These are the activations of a small neural network, seen along a few directions. Each row is one input.
Each table varies a few parts of the input and shows all the possible inputs, shuffled.
A made-up example of a description, with smaller parts first: one of 8 places around a ring, together with either a single point or one of 9 places around a ring or (one of 3 separate values, together with one of 6 places along a line).
Shared parts are said once, and a part with two or three values counts as separate values.
In the rows, 128 means zero.

Other details of the inputs shift rows strongly along two fixed directions, in all tables alike. That doesn't count.

Table:
R1: [165 149  96 131 152 108 119 175 162 144 111 248 230 151 150]
R2: [107 134 152 156 153  81 132 140 121 107 101  73  91 155  95]
R3: [ 94 156 137 120 139  85 134 141 123 114  77 100 112 152 103]
R4: [131 118 118 125 143 139 128 125 142 115 123 180 172 156 161]
R5: [131 118 125  94  79 187 125  72 100 150 161  98 108  89 138]
R6: [123 116 138 101  79 197 133  70 115 143 150 100 106  80 150]
R7: [ 88 160 149 150 143  93 127 132 117 106  87  84 102 165  89]
R8: [157 121 102 166 155 113 130 195 174 139 137 242 202 145 143]
R9: [133 129 141 110  89 190 117  62 100 150 159  88 112  77 143]
R10: [154  76 124  99 125 158 125  80 109 132 170 116 125 111 169]
R11: [ 92 147 131 126 127 100 133 132 111 108 100  94  99 169  92]
R12: [ 99 175 132 143 116 112 133 156 129 114  97  96  95 148  78]
R13: [164  94 108 147 180 108 128 165 166 117 130 225 208 172 174]
R14: [158  87 129 101 130 168 119  85 119 120 169 112 119 104 178]
R15: [104 154 137 145 124  78 141 173 137 138  99  98  91 111  73]
R16: [101 149 128 156 119  83 143 177 127 131 114 101  85 138  59]
R17: [157  84 133  85 129 146 124  81 115 140 148 115 131  86 180]
R18: [107 156 133 157 124  98 136 175 136 122 115  94  79 127  73]
R19: [154 126 121 157 141 130 117 151 143 151 154 176 164 113 136]
R20: [141 112 126  91 115 185 114  74 112 119 159 119 129 111 176]
Description of these inputs: one of 4 places along a line, together with one of 5 separate values.

Table:
R21: [122 145 136 129 124 141 127 113 133 126 119 120 126 119 129]
R22: [116 107 131 114 132 125 134 113 125 128 126 120 123 127 142]
R23: [131 102 134 123 126 120 139 121 129 132 130 120 115 115 129]
R24: [132 130 138 140 124 134 129 133 137 137 129 111 118 106 127]
R25: [148 102 125 123 129 146 130 119 130 122 155 132 120 120 144]
R26: [126 134 119 121 114 153 129 116 130 120 135 128 125 131 129]
R27: [139 131 124 121 118 124 128 136 127 140 135 114 120 108 125]
R28: [126 138 126 129 118 142 124 105 119 134 134 125 134 130 124]
R29: [135 121 124 131 114 145 133 136 133 132 146 120 116 119 127]
R30: [131 109 128 123 137 137 118 103 115 130 149 128 138 131 150]
R31: [126 141 124 114 115 132 122 130 120 137 135 128 120 105 122]
R32: [135 124 129 139 118 134 127 125 122 146 145 117 127 118 121]
R33: [126 118 130 128 112 128 142 132 131 144 128 116 118 109 123]
R34: [130 144 122 108 120 134 124 117 124 130 125 123 130 121 126]
R35: [131 132 140 125 130 141 124 112 126 120 118 123 136 128 146]
R36: [114 127 129 122 110 137 136 125 124 142 128 131 118 106 120]
R37: [139 109 134 135 132 126 124 114 119 132 146 119 123 123 126]
R38: [140 130 125 103 127 134 121 115 117 125 123 126 138 130 144]
R39: [136 124 131 124 124 142 120 104 113 129 133 130 145 140 142]
R40: [118 142 138 135 120 141 123 127 129 134 128 123 115 104 124]
R41: [144 116 127 117 133 117 126 125 123 128 135 117 116 113 131]
R42: [140 130 112 139 157  97 129 170 153 122  98 209 199 181 140]
R43: [ 43 194 150 172 118  56 151 198 125  95  61  41  29 171   7]
R44: [118 130 127 115 114 138 137 112 129 135 118 127 129 122 125]
R45: [121 120 138 128 144 130 125 116 128 118 128 115 125 122 147]
R46: [137 114 140 136 139 127 128 123 133 123 132 116 117 110 134]
R47: [131 148 113 159 145 107 121 167 136 135 125 189 170 155 112]
R48: [141 145 100 150 190  59 119 204 158 111  99 215 198 197 130]
R49: [136 121 122 117 121 153 125 114 124 116 134 134 134 141 148]
R50: [126 112 123 120 135 141 128 117 125 115 143 123 118 137 146]
The inputs of R48 and R50 match in every part but one. If R31 is changed in the same way as R48 into R50, which row does it become?
> R43
What is each input in this table made of?
> one of 5 separate values, together with one of 6 places around a ring
Change only the place on the ring of 6 in R42. List by row number the other rows that result.
> R22, R23, R33, R36, R44
Change only the choice among 5 separate values in R26. List by row number the other rows that result.
> R21, R28, R34, R44
Change only the choice among 5 separate values in R39. List by row number the other rows that result.
> R35, R38, R42, R49
